These are the activations of a small neural network, seen along a few directions. Each row is one input.
In each table, some parts of the input vary, and every possible input appears once, in random order.
Descriptions start from the smaller parts, as in this example, which fits no table here: values(3) and (point or line(9) or (ring(5) and line(6))).
Shared parts are said once, and a part with two or three values counts as separate values.
In the rows, 128 means zero.

Other details of the inputs vary at random and push rows far along two fixed directions, the same in every table; ignore that.

Rows:
R1: [ 90 136 157 122 174  96 103 113 118 130 122 111]
R2: [ 92 138 147 131 174  89  86 119 111 134 115 116]
R3: [110 135 141 148 136  40  38 126 105 144 139  96]
R4: [137 116 137 145 103 144  52 156 117 177 163  93]
R5: [102 145 146 118 151 111 154 119 133 118 107 130]
R6: [106 134 139 120 168 101 143 107 125 112  97 139]
R7: [152 106 118 122 102 189 168 134 141 117 145 137]
R8: [154 123 116 130 106 162 118 142 134 145 142 131]
R9: [140 112 127 136 111 154  71 143 120 164 158 102]
R10: [101 135 148 137 164  85  86 122 113 140 114 115]
R11: [148 122 120 141 120 153  68 145 121 155 155 118]
R12: [106 134 132 114 142 110 166 111 132 122  90 130]
R13: [103 138 145 120 159 117 161 116 131 108 113 142]
R14: [154 131 121 125 104 188 167 145 146 119 149 153]
R15: [116 134 125 111 153 117 181 102 137 107  87 150]
R16: [134 117 116 146 103 149  81 157 120 155 148  96]
R17: [103 136 143 123 147  95 139 115 127 133  97 124]
R18: [111 137 130 113 143 113 168 110 135 121  90 136]
R19: [156 108 125 123 110 179 144 131 137 132 150 139]
R20: [116 130 126 107 146 125 193 100 139 107  89 148]
R21: [178 117 102 127  85 151 159 128 144 102 156 157]
R22: [138 126 128 135 126 159  78 145 123 150 164 117]
R23: [148 106 127 131 100 176 150 140 137 128 150 127]
R24: [111 129 142 113 149 119 190 104 138 107  96 147]
R25: [ 92 132 137 139 141  92 116 133 119 131 102 102]
R26: [132 109 117 147 111 149  73 152 118 154 153  93]
R27: [107 148 126 118 155 111 165 116 133 108  90 146]
R28: [138 136 108 121 119  92 163 107 135  95 110 149]
R29: [146 128 120 142 114 147  67 152 120 159 151 115]
R30: [104 135 127 112 140 116 192 110 139 107  82 134]
R31: [106 141 141 127 152  91 128 117 127 133  97 126]
R32: [ 95 146 146 120 160 100 125 117 126 131 110 117]
R33: [110 141 125 117 158 117 162 112 130 106  96 146]
R34: [129 137 120 119 130  81 154 107 122  96 118 145]
R35: [157 121 122 129 112 184 153 142 140 119 153 153]
R36: [160 115 125 128 109 174 147 136 138 129 148 146]
R37: [176 122 105 129  80 142 156 135 131 108 161 154]
R38: [152 122 122 120 114 186 141 135 139 128 156 137]
R39: [178 129  99 128  74 141 161 137 134 110 151 156]
R40: [103 129 144 125 164  93 107 113 117 133 110 120]
R41: [155 126 122 139 108 161 114 147 133 141 146 135]
R42: [ 78 123 147 145 165  73  53 129 101 148 118  77]
R43: [ 89 136 163 132 167  87  77 124 111 145 132  99]
R44: [151 119 126 124 121 186 142 137 138 122 161 146]
R45: [152 114 117 130  89 180 160 146 143 130 141 131]
R46: [128 108 134 152 112 143  70 156 116 154 161  92]
R47: [149 128 123 160  90  91   7 157 109 168 178  90]
R48: [134 142 109 123 116  85 162 112 135  99 104 148]
R49: [110 148 127 112 150 129 188 115 141 102  97 153]
R50: [134 142 107 117 123  85 170 106 125  95 107 151]
R51: [146 111 115 128 103 174 130 139 133 136 145 119]
R52: [157 129 118 132 104 179 145 149 140 126 146 149]
R53: [151 108 130 127 102 175 149 137 137 133 151 133]
R54: [ 91 122 152 130 160  86  74 119 107 150 120  93]
R55: [125 147 113 126 121  69 125 118 117 116 112 130]
Description of these inputs: ring(5) and (values(2) or line(9)).
The inputs of R7 and R30 match in every part but the ring(5) part. If R6 is changed in the same way as R7 into R30, which row does it become?
> R29
List by row number the other rows that have the ring(5) part in common with R23.
> R3, R10, R13, R24, R35, R36, R37, R43, R46, R53
Change only the values(2) part in R28. List by row number the other rows that result.
> R50
List by row number the other rows that have the ring(5) part in common with R31.
> R4, R5, R14, R17, R25, R39, R41, R45, R47, R52
Change only the line(9) part in R9. List by row number the other rows that result.
> R11, R15, R20, R22, R26, R33, R38, R51

Rows:
R56: [127 118 141 137 128 141  75 142 117 150 161 108]
R57: [142 130 121 116 128 175 181 128 144 114 118 154]
R58: [ 68 150 145 117 184  18 157  86 116  93  61 129]
R59: [ 72 149 135 108 183  28 187  79 124  80  53 140]
R60: [114 132 142 122 156 123 122 118 127 131 121 131]
R61: [136 132 129 149 116 101  32 149 106 165 167  97]
R62: [152 128 114 139 103 141 111 142 128 134 144 133]
R63: [139 112 130 134 112 163 131 140 133 136 147 119]
R64: [119 120 133 136 127  92  65 127 109 161 127  95]
R65: [130 128 132 117 138 154 155 123 135 118 128 147]
R66: [153 130 121 138  97 135  91 147 125 144 163 120]
R67: [151 129 106 121 111 139 169 119 137 103 128 152]
R68: [143 121 112 116 109 186 213 128 154 106 113 154]
R69: [118 125 127 130 125 145 128 138 129 140 121 115]
R70: [148 113 131 130 115 173 131 137 136 131 158 133]
R71: [ 92 147 144 141 151  47  40 126 104 154 118  91]
R72: [126 119 133 127 122 150 143 132 129 128 132 121]
R73: [143 125 127 133 123 166  99 144 131 150 149 123]
R74: [160 127 109 121 103 154 203 127 147  94 123 169]
What is each input in this table made of?
> point or ring(8) or (values(2) and ring(5))
What sort of input is R72?
> values(2) and ring(5)

Rows:
R75: [165 100 129 121 120 158 113 124 125 116 190 141]
R76: [162 125 117 125  87 143 107 137 122 145 155 127]
R77: [135  98 123 145 106 174 138 156 125 140 150 109]
R78: [167 122 116 124  88 148 131 135 129 134 147 147]
R79: [181 119 114 137  90 155 158 127 150 122 145 160]
R80: [108 139 133 124 132  70  92 118 118 148 132  95]
R81: [ 92 105 156 147 142  93  63 128  99 175 135  69]
R82: [152 140  97 112 103 159 235 128 149  77 108 184]
R83: [138 134 108 136 117 124 167 133 140 104 117 162]
R84: [ 84 132 171 137 158 117  79 156 118 152 131  91]
R85: [ 78 133 181 117 168 104 149 118 134 131 100 117]
R86: [154 126 101 132 129 189 117 144 128 139 136 131]
R87: [143  99 104 130 104 190 153 133 144 113 124 131]
R88: [ 94 154 122 119 144  75 183 106 137  90  89 128]
R89: [110 145 123 130 132  89 107 132 112 123 113 120]
R90: [156 111 132 144 126 149  59 142 109 117 196 117]
R91: [140 121 112 119 146 153 108 128 130 163 130 128]
R92: [115 143 126 138 144  83 159 113 134  97  88 150]
R93: [118  99 130 127 126 135  71 124 115 157 123  96]
R94: [ 83 164 147 116 188 119 164 112 143 111  85 146]
R95: [146 135 141 126 123 199 120 130 144 153 156 145]
R96: [114 140 128 111 128  86 153 107 123 121 107 129]
R97: [106 152 121 116 139  87 170 116 129  95  89 132]
R98: [129 134 139 139 133  74  73 124 115 151 125 117]
The inputs of R95 and R94 match in every part but one. If R80 is changed in the same way as R95 into R94, which row does it become?
> R88
What is each input in this table made of?
> values(2) and (point or ring(5) or line(6))
Change only the line(6) part in R80. List by row number the other rows that result.
> R76, R78, R79, R96, R98
Start at R92 and move only the line(6) part, one step at a time. The first step leads to R83. Which rows follow, in order?
> R82, R89, R97, R88
Start at R85 and move only the ring(5) part, one step at a time. The first step leads to R95. Which rows follow, in order?
> R91, R93, R81
